A small network was trained on made-up records. Each row is its average activation on records with the value named, seen along a few directions.
Related values have similar rows: they may be neighbours, one step apart, or belong to one group.
In the rows, 500 means zero.
Strong random noise was added to every row along 6 fixed directions; ignore it. To show where, here is one row again and again, with new noise each time:
[542 406 457 501 522 428 493 461 464 608 590 450 612 407 588 575 465]
[615 334 462 271 598 403 464 738 445 540 513 501 551 582 637 628 295]
[511 452 381 327 444 353 449 748 504 472 540 536 505 583 489 452 326]
[486 527 536 578 614 552 453 308 516 681 450 568 651 350 487 503 534]
[590 478 510 508 530 520 563 474 423 431 483 341 439 493 606 594 427]
[481 681 599 389 631 573 306 474 522 575 348 585 461 313 507 476 448]
[548 427 473 667 452 404 608 282 488 554 721 315 609 453 541 554 658]
[430 531 313 562 317 446 488 537 435 465 498 450 471 322 511 422 307]


Values of H:
h2: [357 659 460 613 425 554 416 469 619 569 438 667 504 474 485 337 494]
h3: [574 603 660 622 524 686 635 263 474 262 452 155 322 556 492 505 659]
h5: [572  95 199 392 292 106 575 884 455 560 969 432 671 703 670 597 392]
h10: [418 666 552 589 475 505 470 334 522 476 525 419 447 345 455 407 619]
h4: [433 503 517 647 456 619 533 308 449 511 423 568 520 335 437 520 571]
h11: [506 257 426 619 362 542 700 564 479 394 426 633 507 658 349 545 446]
h1: [489 364 522 380 437 343 395 664 545 580 605 729 550 452 443 580 549]
h12: [509 536 526 373 604 513 433 640 596 432 421 568 486 650 348 363 514]
h6: [453 505 459 455 561 674 553 635 443 505 249 613 499 618 444 480 361]
h8: [397 510 362 692 383 518 500 374 462 629 566 605 633 392 422 409 552]
h13: [478 473 424 643 421 441 529 358 403 511 680 306 475 209 635 565 536]
h14: [561 413 453 448 450 461 573 653 498 436 528 370 452 597 755 605 384]
h7: [554 475 710 402 703 560 401 315 570 722 583 528 634 568 603 620 694]
h9: [597 334 658 299 679 377 439 583 454 661 630 532 590 447 662 749 594]
Each value of H is a pair of two hidden parts, and every pair occurs once (2 first parts, 7 second parts).
h2 and h13 share the first part; h2 and h14 share the second. Which value has the first part of h14 and the second part of h13?
> h10
h1 and h9 share the first part; h1 and h11 share the second. Which value has the first part of h11 and the second part of h9?
> h4
h3 and h6 share the first part; h3 and h12 share the second. Which value has the first part of h12 and the second part of h6?
> h8

Values of P:
p5: [479 537 491 524 401 477 462 472 541 487 627 451 440 441 610 522 586]
p10: [461 471 447 304 481 400 456 716 497 380 420 602 448 655 328 388 351]
p3: [558 447 474 528 377 538 526 613 466 400 486 447 392 505 595 595 409]
p9: [470 394 382 538 477 490 481 536 420 511 466 461 540 414 470 467 357]
p13: [491 615 490 547 392 449 526 447 497 379 644 307 365 560 570 440 551]
p7: [548 523 607 573 467 484 616 369 487 374 544 357 384 472 482 587 631]
p14: [430 502 437 502 490 404 462 562 669 587 548 673 630 627 393 357 558]
p12: [446 714 595 492 593 678 394 376 518 568 270 504 411 265 648 475 405]
p15: [433 545 537 411 440 389 354 569 576 589 629 685 541 465 405 449 676]
p1: [563 325 443 492 500 495 562 544 379 536 505 549 533 425 608 663 408]
p6: [483 631 557 459 523 318 343 350 586 651 873 324 545 285 607 493 816]
p8: [530 679 605 304 552 441 377 612 533 410 533 383 392 555 420 434 598]
p11: [619 357 641 607 672 678 610 290 464 665 433 560 670 521 602 731 628]
p2: [502 375 471 348 494 349 371 594 431 587 612 484 519 280 594 629 379]
p4: [618 644 741 256 727 499 281 546 522 515 588 375 435 422 632 596 657]
The values of P form a ring.
A walk along P starts at p6 and steps to its neighbour p13. Put p5, p7, p12, p2, p4 in the order it reaches them.
> p12, p5, p7, p2, p4
Name the neighbours of p15, in listed order.
> p1, p11
Name the neighbours of p9, in listed order.
> p10, p8

Values of Z:
z9: [548 306 316 622 523 432 680 568 346 518 591 352 649 622 438 503 396]
z4: [634 240 626 392 710 408 704 541 545 433 524 561 610 912 355 643 632]
z8: [542 417 522 470 458 463 397 501 514 568 557 626 541 444 531 618 599]
z2: [394 519 405 444 658 672 421 583 427 627 187 621 689 356 457 423 204]
z14: [447 374 449 626 577 419 687 369 720 631 633 654 737 958 331 298 658]
z13: [476 698 749 454 787 654 437 259 505 695 207 685 584 491 333 396 623]
z7: [386 577 334 636 305 415 471 437 496 570 640 324 611 428 462 407 522]
z1: [501 641 785 490 659 770 370 296 550 436 227 615 278 419 395 516 636]
z10: [533 615 493 581 338 498 620 480 521 408 573 387 350 586 612 491 620]
z12: [502 546 457 564 346 609 488 512 494 440 473 572 481 520 488 522 518]
z5: [578 483 739 449 708 537 598 511 677 311 381 614 446 854 216 501 715]
z6: [372 668 518 216 627 454 139 572 661 705 482 690 553 410 461 238 415]
z11: [345 692 204 627 124 436 451 670 499 447 458 478 336 175 665 318 161]
z3: [566 505 671 502 794 592 476 365 425 508 384 619 489 450 398 595 515]
z15: [429 483 447 467 514 660 410 643 463 677 275 777 617 193 659 573 246]
The values of Z form a ring.
A walk along Z starts at z12 and steps to its neighbour z8. Put z9, z14, z10, z5, z6 in the order it reaches them.
> z5, z9, z6, z14, z10
Name the neighbours of z3, in listed order.
> z4, z13
What is the length, in steps, of the shortest route from z15 to z2?
> 6
